A small network was shown many inputs. Here are its activations along a few directions, one row for each input.
Each table varies a few parts of the input and shows all the possible inputs, shuffled.
A made-up example of a description, with smaller parts first: one of 5 places around a ring, together with either a single point or one of 11 places around a ring or (one of 2 separate values, together with one of 6 places along a line).
Shared parts are said once, and a part with two or three values counts as separate values.
(in the rows, 128 means zero)

Other details of the inputs shift rows strongly along two fixed directions, in all tables alike. That doesn't count.

A family of inputs:
r1: [ 99 150 166  98  92 180 109  78 165 118 166 162  87]
r2: [111 183 119 150  98 198 115 130 180 146 140 127  55]
r3: [ 80 169 139  93  97 160  78  90 180 124 171 134 152]
r4: [188  60 122 168 174  34 152 206  77 114  64 114 153]
r5: [153 133 154 156 132 107 114 130 124  95  97 121 132]
r6: [147 204 102 214 146 108 122 117 149 162 111  71  96]
r7: [ 99 111 162  62  95 199 157 141 116  94 177 141 123]
r8: [144 108 186  80 106 139 105 123 134  56 192  97 152]
r9: [145  36 131  84 144  96 169 171  98 120 146 151 132]
r10: [147 101 124 131 167  76 191 145  41 102 101 104 180]
r11: [100 109 135  53 110 140 104 123 150 100 201 126 184]
r12: [140 162  89 166 129 138  85 100 175 190 130 114  97]
r13: [134 122  95 147 144 111 124 110 106 170  80 149 136]
r14: [106 162 145  93 100 182  89  59 150 141 169 137 133]
r15: [ 94 116 157  60  93 201 159 125 105  81 160 155 124]
r16: [158  68 168 111 143  82 145 167  80  77 115 119 171]
r17: [116  45 169   9 121 139 150 120  61 101 196 142 210]
r18: [168  49  79 139 180  54 159 182  68 182  79 137 164]
r19: [135 153  96 215 141 107 117 132 173 194  62 154  46]
r20: [136 144 169 131 113 129 103 104 127  75 116 124 131]
r21: [119 182  64 212 146  95  92 128 180 188  51 144 116]
r22: [108 121 147 107 111 146 130 100 132 120 128 171  97]
r23: [130 136 161  81 119 144 147 108 109  81 216  68 165]
r24: [143  61  71 141 177  36 151 205  94 159  73 143 186]
r25: [120 217 139 173 119 150 113  80 155 134 150  75 107]
r26: [ 97 187  90 166 122 125  82  98 177 155  87 147 125]
r27: [105 189 123 152  97 205 124 114 171 139 121 142  63]
r28: [119 165 164 104 120 150 145  87 104  89 176  90 158]
r29: [157  48  86 131 160 105 200 225  82 137  94 135 123]
r30: [143 151  90 212 142 104 112 140 177 195  73 148  42]
Description of these inputs: one of 5 places along a line, together with either one of 2 separate values or one of 4 places along a line.
Changing only the place on the line of 5 turns r9 into r22. The same change can be made to r8. Which row results? -> r20
Change only the place on the line of 4 in r1. List by row number the other rows that result. -> r14, r21, r27
Change only the place on the line of 4 in r29. List by row number the other rows that result. -> r9, r11, r12
Change only the choice among 2 separate values in r16. List by row number the other rows that result. -> r25
